These are the activations of a small neural network, seen along a few directions. Each row is one input.
Each table varies a few parts of the input and shows all the possible inputs, shuffled.
A made-up example of a description, with smaller parts first: one of 2 separate values, together with either a single point or one of 9 places around a ring or (one of 4 places along a line, together with one of 8 places around a ring).
Shared parts are said once, and a part with two or three values counts as separate values.

Other details of the inputs vary at random and push rows far along two fixed directions, the same in every table; ignore that.
These rows show it; all are for the same input, with only those details redrawn:
-48 -56 -2 -19 -29 12 19 -17 -19 28 -41 -5 31
-42 -51 -4 -18 -26 11 16 -17 -15 25 -35 -4 30
28 -57 17 0 -26 22 2 28 20 13 -78 -17 8
-4 -73 14 -13 -33 17 13 11 3 24 -78 -13 21
-88 -19 -28 -25 -16 2 20 -50 -41 25 12 2 38
-79 -9 -31 -21 -12 3 16 -51 -36 21 20 2 36

Rows:
x1: 68 65 -25 30 43 -9 -16 4 44 -24 35 16 -63
x2: -71 6 -12 -18 19 0 51 -30 -48 9 41 -4 36
x3: 99 55 0 24 68 -13 11 50 43 -32 33 5 -48
x4: -89 -16 -7 -9 -10 -31 5 -59 -58 13 23 27 23
x5: -4 -73 14 -13 -33 17 13 11 3 24 -78 -13 21
x6: 101 88 8 48 32 -31 -56 30 60 -33 12 15 -72
x7: -23 26 -7 -14 19 9 25 -11 0 -12 56 -26 23
x8: 41 -65 39 0 -7 8 16 31 1 1 -62 12 -3
x9: -39 -75 6 -17 -11 -16 34 -31 -10 38 -34 28 -11
x10: -45 80 -37 -15 58 -33 26 -41 -30 -9 117 41 -17
x11: 11 39 2 30 -15 -5 -37 14 10 -7 -5 -8 -3
x12: -85 -19 -25 -28 -24 4 9 -45 -21 28 32 -20 38
x13: 74 -1 6 21 -4 25 -22 48 44 -13 -52 -25 -17
x14: -75 66 -30 15 10 -34 -18 -62 -36 -3 69 27 12
x15: -34 -51 19 -19 -28 11 25 -2 -37 16 -23 4 25
x16: 12 -53 40 7 -57 0 -34 36 28 20 -64 -28 17
x17: 15 13 4 -2 34 -1 19 13 -3 -18 12 15 -5
x18: -24 37 -7 -19 9 8 12 -5 -2 -16 61 -17 11
x19: 91 91 -27 31 25 22 -55 42 69 -45 38 -42 -29
x20: 46 -61 46 -10 -11 -17 -2 21 6 20 -54 29 -34
x21: 27 52 -31 26 35 4 -17 -2 19 -26 24 7 -25
x22: 54 39 4 19 21 -1 -30 19 6 -26 11 14 -24
x23: 87 -11 38 23 2 -27 -28 33 40 -12 -42 19 -54
x24: -27 43 -13 1 -16 -9 -33 -13 -7 -8 53 -16 10
x25: 34 -67 18 6 -9 13 10 19 20 7 -78 5 -4
x26: -7 31 -6 -8 28 -24 14 -24 -18 1 58 34 -26
x27: 44 48 1 27 -3 -2 -42 22 13 -24 5 -10 -14
x28: -52 76 -41 3 69 -13 35 -42 -38 -19 104 17 14
x29: 19 43 -2 9 1 7 -26 10 -9 -17 18 -6 -9
x30: 66 -30 39 1 -36 23 -32 57 37 -4 -46 -28 -12
x31: -22 54 -17 -7 27 3 18 -7 -24 -22 56 -4 5
x32: 31 -59 40 -8 -37 21 4 43 18 5 -43 -25 5
Question: Changing only one part turns x28 into x3. The same change can be made to x22. Which row results?
Answer: x20
Question: Describe the family of inputs behind these rows.
Answer: one of 4 places along a line, together with either one of 2 separate values or one of 6 places along a line
Question: Which other rows does x5 become when the choice among 2 separate values takes its other values? List them by row number.
Answer: x13

Rows:
x33: -10 -13 -2 -11 -1 -5 9 -7 -4 15 -5 6 -5
x34: -37 45 -36 -12 22 -12 3 -41 -17 2 60 14 -8
x35: -10 -25 19 1 -1 -18 11 -7 -10 5 -2 13 -2
x36: 45 28 6 11 7 12 -14 31 26 -22 1 -16 -11
x37: 55 40 -8 19 23 14 -18 22 19 -28 11 -8 -19
x38: -36 48 -37 -11 23 -12 3 -42 -18 -2 62 16 -10
x39: 50 20 10 9 9 12 -14 34 20 -21 1 -12 -9
x40: -17 -19 5 -10 -11 5 5 0 0 4 1 -10 12
x41: 57 64 -25 29 27 14 -22 16 34 -29 23 -14 -24
x42: -18 -9 8 -3 -31 0 -23 -4 -16 7 -10 0 10
x43: -6 -15 0 -17 0 -3 12 -8 -16 8 -11 17 -6
x44: 23 -55 37 4 -11 -10 9 24 11 14 -46 -1 -6
x45: -18 -14 5 -11 -13 4 6 2 2 7 -1 -13 13
x46: -11 -19 -7 -4 -4 8 7 -8 -1 6 -5 -7 8
x47: -15 -11 12 -12 -9 5 9 7 -15 0 -2 -2 15
x48: 48 45 -9 23 19 10 -15 21 14 -24 2 -1 -14
x49: 30 -42 34 0 -7 -6 10 25 4 5 -43 13 -8
x50: -18 -11 2 2 -1 -5 2 -2 -14 4 -25 10 14
x51: 49 28 3 12 11 12 -17 30 27 -24 8 -16 -13
x52: -7 -19 20 1 3 -18 10 -6 -15 6 3 15 0
x53: 35 30 -4 22 16 0 -18 18 16 -15 -15 0 -7
x54: -18 0 -1 -1 -33 -1 -31 -7 -4 10 -2 -11 8
x55: -22 -19 4 -1 -39 0 -26 -12 -3 11 -15 -8 8
x56: -23 -15 -6 5 -5 -6 2 -10 2 9 -25 2 14
x57: -53 -1 -15 -14 2 0 14 -32 -40 4 28 10 17
x58: -11 -19 -6 -6 -4 7 8 -3 -5 7 -5 -8 11
x59: -11 -19 -1 -3 -5 10 11 -6 -19 3 -15 6 8
x60: -10 -17 -3 -2 -4 11 9 -9 -15 4 -13 3 8
x61: -56 -8 -21 -12 -2 1 15 -37 -26 9 27 2 18
x62: -31 93 -40 9 39 -22 -7 -35 -14 -14 100 11 -10
x63: -8 -19 16 -4 2 -13 11 -5 -13 8 -3 17 0
x64: 53 39 -6 18 20 13 -19 25 29 -28 18 -13 -17
x65: 32 -30 19 -3 -3 2 5 17 9 6 -38 10 -13
x66: -11 -17 7 -6 -1 -9 9 -8 -5 6 -3 15 -6
x67: -53 8 -22 -12 3 -1 9 -34 -19 6 45 -2 20
x68: -10 -22 7 -9 -4 8 8 -1 -12 4 -3 1 13
x69: -17 -21 5 -14 -12 4 7 5 -2 9 -1 -13 18
x70: -55 20 -31 -6 4 -3 13 -35 -24 10 32 0 21
x71: -13 -18 -9 -3 -6 8 11 -7 -5 10 -12 -6 11
x72: 55 66 -23 30 26 9 -22 17 35 -28 18 -13 -21
x73: -8 -17 11 -8 -1 -10 11 -2 -13 6 -5 19 -3
x74: -11 -5 -8 3 -2 7 7 -10 -5 2 -10 0 8
x75: -13 -17 -2 -6 -5 6 5 -5 0 2 5 -6 10
x76: -16 -5 3 -12 -13 3 11 4 -2 10 -5 -18 17
x77: 34 -20 16 -2 0 1 4 19 6 2 -32 12 -15
x78: 52 50 -11 25 22 11 -18 20 20 -25 6 -5 -16
x79: -9 -15 6 -8 -2 6 7 3 -14 0 1 3 11
x80: -5 -12 20 0 4 -20 11 -3 -17 2 5 15 -2
x81: 39 19 14 5 0 9 -5 32 11 -14 -12 -13 -3
x82: -58 -11 -22 -10 -6 3 17 -39 -25 13 17 4 20
x83: -10 -15 -5 -3 -1 9 6 -9 -8 0 -3 -2 6
x84: -16 -9 5 -10 -13 3 10 -1 1 9 -7 -16 14
x85: 25 -58 36 0 -13 -6 11 22 11 8 -52 10 -8
x86: 48 27 10 10 7 12 -14 34 20 -21 1 -13 -9
x87: -19 -15 6 -14 -15 4 8 6 -2 9 -3 -14 18
x88: -12 -16 11 -12 -8 5 7 7 -14 0 0 -2 14
x89: 42 33 3 12 5 9 -11 26 30 -18 0 -22 -11
x90: 21 -57 38 6 -12 -11 9 19 13 9 -45 4 -8
x91: -9 -19 2 -9 -1 -5 11 -11 -7 9 -9 15 -7
x92: 57 41 -8 16 19 11 -21 31 34 -22 18 -19 -14
x93: 30 -21 12 1 -1 1 1 14 19 3 -31 5 -19
x94: -30 80 -34 2 35 -19 -4 -37 -23 -14 89 22 -10
x95: 56 59 -21 28 26 15 -20 15 27 -33 19 -9 -25
x96: 27 -12 15 9 -33 7 -36 18 16 -2 -34 -13 -7
x97: -12 -14 3 -4 0 -9 7 -7 1 11 0 10 -6
x98: 37 -7 2 -5 4 2 -2 18 18 4 -22 0 -20
x99: 53 63 -22 30 24 10 -22 17 34 -30 17 -12 -22
x100: -10 -16 -1 -9 -1 -5 9 -11 -1 14 -6 10 -7
x101: -20 -8 0 0 -35 -1 -30 -12 -1 10 -7 -10 6
x102: -55 25 -19 -13 0 -3 7 -29 -19 1 50 -4 18
x103: -12 -7 10 -11 -10 5 11 1 -12 6 -6 -8 16
x104: -13 -21 10 -2 -1 -13 10 -7 -2 11 -3 10 -2
x105: -22 -14 -7 5 -4 -6 2 -9 4 12 -26 0 15
x106: 23 -52 32 2 -11 -6 8 20 16 9 -47 7 -10
x107: -15 -5 6 -9 -10 4 10 -1 -5 3 -5 -12 12
x108: -33 62 -41 -9 29 -12 1 -43 -22 -9 71 19 -13
x109: 29 -27 19 1 -4 -3 1 23 18 8 -31 1 -14
x110: -38 48 -22 3 -10 -5 -32 -31 -24 -3 49 2 9
x111: -18 -22 5 -12 -12 5 6 1 1 8 0 -12 14
x112: 24 -34 20 1 -6 -4 3 17 18 6 -34 6 -15
x113: -20 -8 -6 6 -1 -5 0 -9 -2 5 -21 5 12
x114: -18 -1 -11 6 0 -8 0 -4 2 9 -17 -1 15
x115: -13 -24 16 3 0 -17 10 -7 -4 10 -1 8 -2
x116: -6 -20 1 -16 1 -3 12 -10 -13 12 -12 15 -5
Question: Describe the family of inputs behind these rows.
Answer: one of 6 places along a line, together with either a single point or one of 5 places along a line or one of 8 places along a line
Question: Changing only the place on the line of 6 turns x115 into x52. The same change can be made to x111. Which row results?
Answer: x39
Question: Changing only the place on the line of 6 turns x73 into x97. The same change can be made to x59. Which row results?
Answer: x41
Question: Changing only the place on the line of 6 turns x70 into x99. The same change can be made to x71. Which row results?
Answer: x82
Question: Which other rows does x88 become when the place on the line of 8 takes its other values? List them by row number.
Answer: x47, x48, x50, x57, x59, x79, x81
Question: A walk changes only the place on the line of 6. It starts at x76 and steps to x84. List the rest of the walk in order.
Answer: x89, x107, x103, x81
Question: Which other rows does x91 become when the place on the line of 5 takes its other values? List them by row number.
Answer: x35, x66, x85, x108
Question: Which other rows does x83 become when the place on the line of 8 takes its other values? List them by row number.
Answer: x36, x51, x64, x74, x95, x107, x113
